Each row below holds a small network's activations on one record, seen along a few directions.
After each row come some of the record's fields: Sok, Vol, Fizuk, Lusep, Nok, Pomir.
A field that a record lacks is left out.
Other fields move the rows too, some of them a lot.
(in the rows, 500 means zero)
Strong random noise was added to every row along 20 fixed directions; ignore it. To show where, here is one row again and again, with new noise each time:
[475 691 230 544 547 626 463 620 639 436 472 661 379 578 655 462 388 495
 179 548 446 291 259 105 330 467 638 528 642 539 734 525 439 398 446 325]
[239 360 501 372 407 693 259 590 461 508 612 491 608 406 502 342 622 407
 686 452 594 482 336 579 353 702 424 451 368 529 439 299 170 564 613 764]
[567 625 576 554 542 435 412 514 462 236 590 447 697 728 497 457 252 455
 546 426 339 420 726 654 674 153 660 421 480 438 600 400 572 505 433 468]
[495 259 638 536 418 687 655 571 363 645 763 289 499 441 442 810 513 529
 554 661 682 625 378 645 629 614 501 578 369 459 312 665 399 622 419 809]
[458 250 583 511 667 558 495 386 459 354 264 364 381 517 372 392 372 608
 605 448 619 547 688 738 555 358 454 300 522 444 558 572 621 472 524 355]
[494 448 533 596 626 575 513 337 458 423 480 376 528 451 421 546 636 532
 692 782 522 521 454 352 502 505 389 570 413 407 556 684 536 709 460 697]
[345 340 594 573 468 449 382 595 572 638 376 795 459 476 348 284 556 443
 359 436 426 573 517 342 391 480 229 457 528 485 491 368 624 523 510 420]
[474 616 659 345 537 343 402 352 343 467 398 521 547 404 473 354 572 449
 664 497 279 435 566 712 655 669 521 457 555 347 425 512 576 490 456 639]
[739 735 680 660 329 336 241 642 548 606 513 512 412 672 445  22 293 456
 460 401 426 473 748 700 556 758 246 648 552 696 434 568 610 419 511 246]
[594 882 304 553 259 511 699 561 576 626 634 688 422 610 615 314 152 713
 341 642 664 482 304 399 600 600 409 583 462 575 640 621 610 370 485 580]
[619 584 516 338 389 521 575 396 399 602 613 203 330 254 486 442 555 519
 619 396 585 539 370 580 521 572 346 669 430 518 554 671 448 759 561 435]
[495 510 888 637 353 718 384 625 547 225 674 525 664 690 451 280 282 482
 459 531 524 583 806 576 427 314 412 588 265 750 394 483 637 613 438 548]
[688 642 413 426 523 341 465 569 528 567 647 333 380 259 427 356 440 390
 486 423 621 465 654 376 503 511 389 343 562 457 638 719 545 465 676 287]
[482 464 547 368 440 523 523 248 536 585 227 410 359 629 597 153 630 645
 477 603 713 719 579 358 288 787 489 703 734 587 494 424 502 336 454 372]
[547 708 346 375 468 463 522 425 487 388 467 508 690 686 366 435 300 625
 606 493 697 505 462 463 581 403 615 355 459 390 795 507 602 422 479 319]
[597 707 408 594 586 333 426 493 547 307 319 653 680 498 432 180 496 482
 565 626 423 407 541 652 480 628 256 519 270 635 389 556 556 432 641 535]
[463 303 245 730 489 646 362 541 603 546 517 459 379 686 673 431 458 505
 744 478 579 432 501 476 548 508 568 454 779 405 712 325 399 398 432 746]
[492 607 410 470 565 563 319 810 422 369 575 662 391 326 515 481 245 332
 177 358 345 346 494 894 564 312 468 553 535 323 470 402 486 361 369 221]
[595 304 611 541 534 729 321 646 619 472 440 455 390 525 395 683 665 364
 641 347 475 498 587 550 358 535 567 622 619 548 491 449 606 464 277 190]
[260 452 751 241 533 664 238 281 355 430 302 447 344 348 415 202 593 506
 342 485 553 502 384 642 339 797 537 702 568 578 414 503 385 550 405 236]
[296 431 556 522 500 477 357 315 512 383 526 643 624 601 415 295 314 557
 672 499 617 593 704 721 696 277 580 422 584 423 586 203 605 370 412 612]
[468 459 761 576 428 454 315 751 504 656 530 827 642 619 460 561 335 595
 666 435 565 561 567 350 764 706 658 158 680 710 643 575 581 500 505 738]

[737 524 474 467 454 320 373 594 393 553 468 448 678 755 400 580 278 559
 669 322 631 586 673 726 811 494 693 352 703 394 745 459 558 366 395 283] | Sok: m1 / Vol: v4 / Fizuk: d1 / Lusep: e2 / Nok: t2 / Pomir: k1
[453 347 624 512 537 613 330 476 397 479 236 470 541 634 573 356 577 668
 792 613 754 810 702 472 470 642 458 457 726 401 680 453 492 611 466 597] | Sok: m1 / Vol: v2 / Fizuk: d2 / Lusep: e1 / Nok: t2 / Pomir: k2
[355 517 605 320 580 472 570 471 311 359 351 641 469 343 504 379 242 631
 256 489 550 632 589 682 579 244 402 377 485 336 568 506 592 554 521 389] | Sok: m1 / Vol: v1 / Fizuk: d3 / Lusep: e1 / Nok: t2 / Pomir: k1
[481 519 377 568 589 468 270 423 409 315 329 646 721 462 419 588 706 458
 802 377 304 406 198 713 647 430 476 722 416 534 630 349 412 887 386 503] | Sok: m1 / Vol: v2
[507 581 339 373 343 228 396 439 425 753 442 599 585 604 481 412 575 461
 522 346 424 504 316 589 613 768 557 520 640 395 525 319 354 442 505 431] | Sok: m1 / Vol: v1 / Fizuk: d2 / Lusep: e1 / Nok: t2 / Pomir: k2
[245 526 539 552 651 800 565 429 529 540 378 483  22 373 802 363 340 809
 608 757 462 541 361 502 421 398 239 556 553 476 575 496 342 637 544 747] | Sok: m1 / Vol: v4
[514 468 409 471 664 283 557 350 582 714 657 346 463 259 170 755 694 348
 506 529 539 326 339 398 536 639 560 356 385 535 366 712 453 415 656 333] | Vol: v4
[542 729 452 531 274 339 716 158 611 672 743 407 603 606 383 441 565 527
 686 681 448 492 395 495 594 524 334 727 222 463 359 440 598 502 494 681] | Sok: m1 / Vol: v2 / Fizuk: d1 / Lusep: e2 / Nok: t2 / Pomir: k1
[381 646 813 673 568 680 303 479 624 622 643 522 257 624 355 514 417 473
 479 910 295 222 483 264 452 906 516 373 454 459 364 885 602 376 347 489] | Sok: m1 / Vol: v1
[520 536 600 358 497 537 403 733 531 784 527 545 395 486 532 760 497 633
 672 491 549 692 388 482 528 560 449 522 603 521 582 399 316 526 458 329] | Sok: m1 / Vol: v2 / Fizuk: d1 / Lusep: e2 / Nok: t1 / Pomir: k1
[650 594 408 580 425 375 428 220 498 429 578 180 570 630 488 241 622 407
 588 569 508 326 477 369 453 758 560 661 449 606 492 675 388 568 588 530] | Sok: m1 / Vol: v4 / Fizuk: d1 / Lusep: e2 / Nok: t2 / Pomir: k1
[500 489 648 381 460 637 439 622 553 466 702 383 526 435 475 569 559 430
 664 432 626 734 768 191 355 163 459 437 571 361 746 382 581 650 463 370] | Sok: m1 / Vol: v2
[689 615 312 517 546 409 429 661 503 523 447 525 497 341 505 446 424 549
 457 408 635 483 418 366 483 510 321 430 466 685 772 700 427 618 699 343] | Vol: v4 / Fizuk: d3 / Lusep: e1 / Nok: t2 / Pomir: k1
[612 765 407 267 382 683 460 609 371 323 611 249 569 495 486 573 548 381
 693 323 373 275 334 724 428 534 547 551 284 243 571 556 451 644 436 349] | Sok: m1 / Vol: v2 / Fizuk: d1 / Lusep: e2 / Nok: t2 / Pomir: k1
[262 507 493 209 561 548 588 350 549 520 700 288 409 317 417 508 543 411
 620 530 529 409 580 479 378 410 536 204 374 221 403 439 429 315 660 526] | Sok: m1 / Vol: v1 / Fizuk: d1 / Lusep: e2 / Nok: t2 / Pomir: k1
[580 385 496 773 525 461 461 598 559 421 570 606 433 351 652 551 420 431
 613 348 334 390 564 491 685 261 425 404 514 722 579 570 525 757 618 793] | Vol: v4 / Fizuk: d1 / Lusep: e2 / Nok: t2 / Pomir: k1
[363 274 581 630 582 511 321 320 525 521 776 246 390 469 332 358 480 327
 302 772 671 499 754 470 449 502 526 588 595 323 351 517 436 276 425 421] | Sok: m1 / Vol: v4 / Fizuk: d1 / Lusep: e2 / Nok: t2 / Pomir: k1
[624 698 603 403 551 364 392 585 537 332 530 568 686 341 321 401 591 349
 487 577 491 585 750 562 357 471 317 536 280 504 347 560 617 483 574 226] | Sok: m1 / Vol: v1 / Fizuk: d2 / Lusep: e1 / Nok: t1 / Pomir: k2
[493 608 461 397 310 510 491 375 443 487 682 236 525 745 482 347 245 575
 644 312 584 421 516 617 621 384 652 404 500 404 687 406 458 543 532 428] | Sok: m2 / Vol: v4 / Fizuk: d1 / Lusep: e2 / Nok: t2 / Pomir: k1
[500 560 743 593 541 689 463 550 523 235 496 650 585 479 510 458 406 533
 460 652 523 660 770 670 458 278 406 733 390 616 396 417 685 547 345 493] | Sok: m1 / Vol: v4 / Fizuk: d1 / Lusep: e2 / Nok: t2 / Pomir: k1
[472 693 602 548 354 558 450 401 528 582 727 373 456 763 186 456 261 501
 447 455 377 289 328 548 566 429 477 548 269 388 561 566 615 587 372 181] | Sok: m1 / Vol: v4
[384 559 380 598 495 767 298 470 663 502 589 513  78 304 498 283 268 591
 723 402 633 430 435 790 493 315 239 627 503 515 699 374 506 521 451 279] | Sok: m1 / Vol: v4
[504 244 378 789 423 625 459 423 678 592 332 672 186 447 275 348 532 486
 560 367 510 402 379 825 474 563 154 740 440 562 420 467 815 422 334 319] | Vol: v4
[395 283 315 851 467 701 497 599 667 388 706 467 415 670 602 334 252 481
 422 566 624 313 548 301 434 319 476 261 444 554 628 542 476 406 619 824] | Vol: v4
[500 676 719 360 528 305 501 424 415 526 648 394 445 309 494 495 478 456
 446 426 283 484 476 518 609 380 475 574 429 552 439 540 429 713 574 410] | Sok: m1 / Vol: v2
[581 697 180 386 498 386 542 337 591 676 628 202 478 445 407 407 694 417
 790 649 595 444 447 435 366 683 296 481 387 234 517 514 383 366 651 461] | Sok: m1 / Vol: v1
[646 509 314 622 413 186 632 535 465 616 447 470 609 663 624 357 574 448
 258 456 356 462 423 375 513 596 425 573 522 513 402 488 392 511 628 624] | Sok: m1 / Vol: v2 / Fizuk: d1 / Lusep: e2 / Nok: t1 / Pomir: k1
[449 283 528 666 850 436 309 390 490 332 405 436 561 379 414 504 506 540
 480 739 766 647 682 293 544 352 511 412 603 613 658 630 387 614 612 456] | Sok: m1 / Vol: v2 / Fizuk: d1 / Lusep: e2 / Nok: t2 / Pomir: k1
[391 437 486 551 516 549 499 393 651 595 532 367 206 541 565 412 374 532
 446 409 507 404 597 204 434 389 609 247 707 509 697 577 497 476 599 352] | Sok: m1 / Vol: v1 / Fizuk: d2 / Lusep: e1 / Nok: t2 / Pomir: k2
[558 628 338 641 486 482 455 659 825 476 580 668 422 468 611 348 451 435
 495 449 518 391 649 197 310 390 438 372 524 744 612 444 554 335 667 450] | Vol: v4 / Fizuk: d2 / Lusep: e1 / Nok: t2 / Pomir: k1

Which values does each new row have?
[593 477 462 403 321 393 578 606 437 576 682 273 740 765 400 524 597 321
 239 444 588 504 538 284 344 631 676 433 455 340 383 494 403 381 532 321] | Sok: m1 / Vol: v2 / Fizuk: d1 / Lusep: e2 / Nok: t2 / Pomir: k1
[286 477 491 326 301 620 381 496 465 308 522 721 473 231 667 169 491 434
 667 263 397 403 450 792 461 501 392 472 398 517 455 247 465 518 555 839] | Sok: m1 / Vol: v4 / Fizuk: d1 / Lusep: e2 / Nok: t2 / Pomir: k1
[256 396 903 332 550 544 631 530 552 465 690 585 666 389 288 800 663 313
 309 619 183 503 579 340 305 285 503 343 106 431  76 472 559 522 493 489] | Sok: m1 / Vol: v1 / Fizuk: d1 / Lusep: e2 / Nok: t2 / Pomir: k1
[237 671 289 469 746 396 118 576 319 340 204 954 514 388 476 273 229 511
 129 396 380 267 247 646 663 437 568 401 720 333 798 362 410 494 467 265] | Sok: m1 / Vol: v4 / Fizuk: d1 / Lusep: e2 / Nok: t2 / Pomir: k1
[556 433 513 484 487 636 466 512 455 317 354 446 411 554 455 639 490 483
 522 152 322 291 312 750 569 408 678 566 494 559 545 518 568 672 352 241] | Sok: m1 / Vol: v2 / Fizuk: d1 / Lusep: e2 / Nok: t1 / Pomir: k1
[347 449 495 344 540 541 564 439 357 156 336 592 844 449 422 519 695 425
 275 449 395 483 313 209 294 279 556 423 227 474 570 543 501 892 594 484] | Sok: m1 / Vol: v1 / Fizuk: d2 / Lusep: e1 / Nok: t2 / Pomir: k2
[694 603 203 530 484 538 653 899 588 535 414 669 318 355 605 428 535 404
 212 552 498 491 476 291 194 588 167 492 497 302 508 644 630 346 534 325] | Sok: m1 / Vol: v1
[462 355 558 470 587 398 722 417 515 610 390 418 514 650 481 671 516 630
 376 595 568 715 552 350 470 366 561 413 507 504 421 488 464 504 578 374] | Sok: m1 / Vol: v1 / Fizuk: d2 / Lusep: e1 / Nok: t2 / Pomir: k2
[553 598 613 444 680 467 379 639 441 337 335 536 521 489 467 486 418 476
 245 562 416 546 591 436 397 365 416 478 451 508 520 595 453 577 519 105] | Sok: m1 / Vol: v2 / Fizuk: d1 / Lusep: e2 / Nok: t2 / Pomir: k1
[459 250 566 564 414 518 574 570 623 635 626 394 260 574 482 492 266 534
 482 221 539 481 643 583 573 312 513 242 554 558 506 411 526 362 596 449] | Sok: m1 / Vol: v2 / Fizuk: d1 / Lusep: e2 / Nok: t2 / Pomir: k1
[351 366 577 297 418 616 254 692 561 765 445 457 537 647 460 589 636 490
 670 331 582 524 319 461 294 864 609 377 519 685 469 305 114 396 589 325] | Vol: v4 / Fizuk: d2 / Lusep: e1 / Nok: t2 / Pomir: k1
[760 559 301 472 393 183 608 668 494 642 702 366 714 301 575 399 756 247
 515 462 608 489 605 353 421 832 401 358 426 596 313 639 362 378 850 820] | Vol: v4
[503 493 448 642 404 489 334 373 722 539 484 444 422 700 375 174 316 622
 788 409 785 587 693 559 498 458 366 397 513 693 668 430 536 477 639 199] | Sok: m1 / Vol: v1 / Fizuk: d2 / Lusep: e1 / Nok: t2 / Pomir: k2
[626 539 627 522 655 414 523 700 463 417 477 537 554 356 486 465 353 566
 554 733 643 708 835 854 566 500 261 473 376 501 298 569 547 322 583 539] | Sok: m1 / Vol: v4 / Fizuk: d2 / Lusep: e1 / Nok: t2 / Pomir: k1
[669 776 333 246 345 437 890 471 650 559 427 594 430 478 403 557 423 634
 477 277 599 542 412 478 434 393 476 446 365 537 587 517 828 333 515 101] | Sok: m1 / Vol: v1
